Each row below holds a small network's activations on one input, seen along a few directions.
In each table, some parts of the input vary, and every possible input appears once, in random order.
Descriptions start from the smaller parts, as in this example, which fits no table here: one of 5 places around a ring, together with either a single point or one of 9 places around a ring or (one of 3 separate values, together with one of 4 places along a line).
Shared parts are said once, and a part with two or three values counts as separate values.
(in the rows, 128 means zero)

Other details of the inputs shift rows strongly along two fixed directions, in all tables alike. That doesn't count.

Table:
row 1: 141, 136, 114, 125, 139, 113, 132, 128, 132, 133, 148
row 2: 125, 137, 125, 127, 133, 115, 120, 133, 111, 123, 131
row 3: 113, 143, 125, 131, 123, 123, 136, 129, 115, 127, 134
row 4: 154, 106, 152, 133, 133, 146, 119, 123, 142, 131, 113
row 5: 132, 126, 125, 131, 127, 115, 133, 135, 127, 127, 149
row 6: 121, 120, 146, 132, 119, 155, 119, 116, 131, 129, 97
row 7: 119, 139, 121, 132, 117, 122, 132, 127, 130, 126, 144
row 8: 141, 105, 151, 132, 125, 147, 109, 126, 136, 124, 107
row 9: 130, 124, 125, 133, 129, 114, 134, 137, 120, 125, 145
row 10: 121, 130, 118, 127, 119, 122, 120, 128, 129, 117, 149
row 11: 117, 129, 120, 127, 125, 121, 122, 135, 114, 115, 138
row 12: 123, 122, 148, 134, 118, 156, 129, 119, 138, 134, 101
row 13: 131, 130, 124, 125, 129, 115, 116, 132, 126, 121, 146
row 14: 131, 124, 148, 131, 125, 148, 116, 116, 139, 136, 96
row 15: 134, 141, 128, 131, 142, 111, 134, 129, 112, 130, 131
row 16: 114, 139, 124, 132, 126, 122, 136, 133, 112, 124, 133
row 17: 116, 96, 35, 34, 162, 147, 165, 150, 177, 155, 101
row 18: 134, 128, 123, 133, 123, 116, 134, 132, 129, 127, 150
row 19: 132, 121, 151, 138, 123, 149, 134, 119, 139, 139, 101
row 20: 110, 144, 120, 127, 123, 122, 126, 122, 120, 126, 134
row 21: 129, 132, 125, 126, 132, 114, 119, 136, 115, 119, 136
row 22: 121, 116, 145, 133, 121, 154, 119, 120, 128, 126, 97
row 23: 121, 125, 123, 130, 123, 121, 129, 138, 119, 119, 145
row 24: 130, 137, 121, 129, 127, 117, 118, 126, 132, 126, 146
row 25: 124, 112, 145, 133, 122, 154, 116, 124, 127, 123, 99
row 26: 122, 138, 128, 135, 132, 116, 141, 132, 114, 128, 132
row 27: 122, 141, 124, 127, 133, 114, 123, 129, 112, 126, 128
row 28: 133, 147, 127, 131, 138, 113, 133, 123, 121, 136, 133
row 29: 139, 141, 124, 133, 134, 113, 130, 123, 130, 132, 142
row 30: 136, 137, 128, 131, 142, 112, 131, 133, 111, 128, 134
row 31: 119, 127, 120, 125, 123, 121, 119, 132, 126, 117, 148
row 32: 132, 119, 153, 139, 125, 149, 134, 120, 133, 136, 99
row 33: 138, 114, 148, 140, 118, 149, 131, 118, 148, 136, 108
row 34: 121, 146, 125, 126, 131, 115, 123, 126, 115, 129, 129
row 35: 126, 112, 148, 136, 122, 155, 126, 129, 128, 126, 101
row 36: 141, 132, 129, 130, 140, 112, 129, 135, 114, 124, 138
row 37: 131, 132, 122, 135, 124, 117, 135, 128, 131, 131, 149
row 38: 134, 111, 61, 53, 171, 138, 169, 141, 168, 163, 93
row 39: 120, 130, 123, 130, 125, 121, 132, 140, 115, 118, 140
row 40: 142, 127, 128, 130, 139, 111, 126, 133, 118, 125, 145
row 41: 144, 122, 153, 134, 135, 145, 127, 117, 132, 138, 96
row 42: 112, 143, 119, 129, 121, 122, 125, 120, 125, 125, 138
row 43: 123, 127, 122, 128, 121, 122, 128, 136, 126, 121, 149
row 44: 122, 134, 120, 132, 118, 124, 129, 129, 131, 125, 149
row 45: 129, 129, 127, 134, 130, 115, 137, 139, 116, 123, 139
row 46: 136, 106, 146, 134, 112, 156, 122, 125, 146, 126, 114
row 47: 133, 132, 122, 126, 126, 116, 118, 129, 129, 121, 147
row 48: 124, 133, 128, 135, 132, 116, 138, 136, 113, 126, 135
row 49: 145, 132, 125, 130, 134, 113, 128, 128, 128, 127, 149
row 50: 126, 120, 148, 136, 115, 156, 128, 117, 143, 133, 104
row 51: 118, 125, 121, 127, 124, 121, 119, 133, 119, 116, 144
row 52: 134, 119, 151, 139, 121, 149, 133, 116, 144, 138, 104
row 53: 122, 147, 122, 128, 128, 115, 123, 122, 127, 130, 135
row 54: 137, 118, 147, 133, 121, 149, 113, 116, 149, 131, 104
row 55: 115, 139, 118, 129, 119, 122, 123, 123, 130, 122, 142
Each input here is: one of 5 places around a ring, together with one of 11 places around a ring.
Changing only the place on the ring of 5 turns row 19 into row 14. The same change can be made to row 33. Which row results?
> row 54
Which other rows does row 4 become when the place on the ring of 11 takes its other values? List them by row number.
> row 1, row 15, row 28, row 29, row 30, row 36, row 38, row 40, row 41, row 49
Which other rows does row 11 become when the place on the ring of 5 takes its other values? List them by row number.
> row 21, row 36, row 39, row 45

Table:
row 56: 83, 130, 140, 146, 104, 190, 133, 114, 97, 111, 89
row 57: 106, 94, 134, 133, 95, 178, 91, 126, 129, 83, 122
row 58: 116, 191, 131, 178, 101, 70, 122, 105, 121, 126, 199
row 59: 144, 124, 152, 143, 141, 147, 106, 90, 137, 138, 110
row 60: 77, 128, 134, 129, 100, 183, 93, 98, 120, 110, 99
row 61: 109, 177, 133, 166, 138, 68, 109, 101, 78, 117, 184
row 62: 139, 83, 62, 68, 159, 135, 181, 154, 173, 161, 131
row 63: 104, 147, 45, 84, 148, 40, 177, 180, 99, 132, 210
row 64: 126, 86, 73, 44, 157, 124, 166, 192, 154, 153, 101
row 65: 116, 190, 140, 191, 138, 64, 150, 116, 53, 113, 187
row 66: 131, 128, 167, 124, 133, 134, 90, 130, 116, 131, 81
row 67: 102, 196, 145, 159, 95, 56, 106, 143, 101, 119, 170
row 68: 77, 83, 48, 47, 122, 168, 171, 169, 159, 129, 119
row 69: 153, 128, 157, 159, 144, 154, 150, 105, 122, 140, 101
row 70: 175, 94, 57, 50, 171, 143, 143, 148, 175, 139, 132
row 71: 139, 85, 162, 156, 119, 142, 139, 128, 141, 134, 126
row 72: 162, 137, 156, 128, 135, 155, 101, 98, 145, 136, 118
row 73: 158, 98, 70, 58, 154, 143, 175, 159, 178, 156, 139
row 74: 121, 127, 153, 154, 108, 135, 129, 101, 163, 147, 103
row 75: 155, 84, 148, 149, 137, 140, 105, 117, 136, 114, 121
row 76: 139, 134, 173, 140, 138, 141, 132, 147, 97, 131, 72
row 77: 168, 91, 145, 149, 134, 147, 103, 113, 146, 117, 130
row 78: 154, 145, 156, 140, 103, 150, 120, 106, 177, 145, 122
row 79: 131, 122, 162, 133, 133, 136, 102, 109, 119, 133, 90
row 80: 122, 130, 159, 143, 99, 131, 121, 115, 155, 143, 94
row 81: 121, 141, 30, 73, 167, 41, 143, 170, 98, 114, 199
row 82: 69, 134, 137, 140, 69, 173, 111, 109, 154, 115, 103
row 83: 172, 142, 164, 145, 138, 161, 144, 113, 129, 135, 111
row 84: 117, 195, 145, 180, 131, 59, 143, 132, 43, 110, 177
row 85: 155, 95, 160, 130, 131, 132, 84, 151, 125, 108, 103
Changing only one part turns row 72 into row 78. The same change can be made to row 60. Which row results?
> row 82
What do these inputs look like to the network?
> one of 5 separate values, together with either a single point or one of 5 places along a line
Which other rows does row 64 become when the choice among 5 separate values takes its other values? List them by row number.
> row 66, row 67, row 76, row 85
Which other rows does row 69 become when the choice among 5 separate values takes its other values? List them by row number.
> row 58, row 59, row 62, row 77
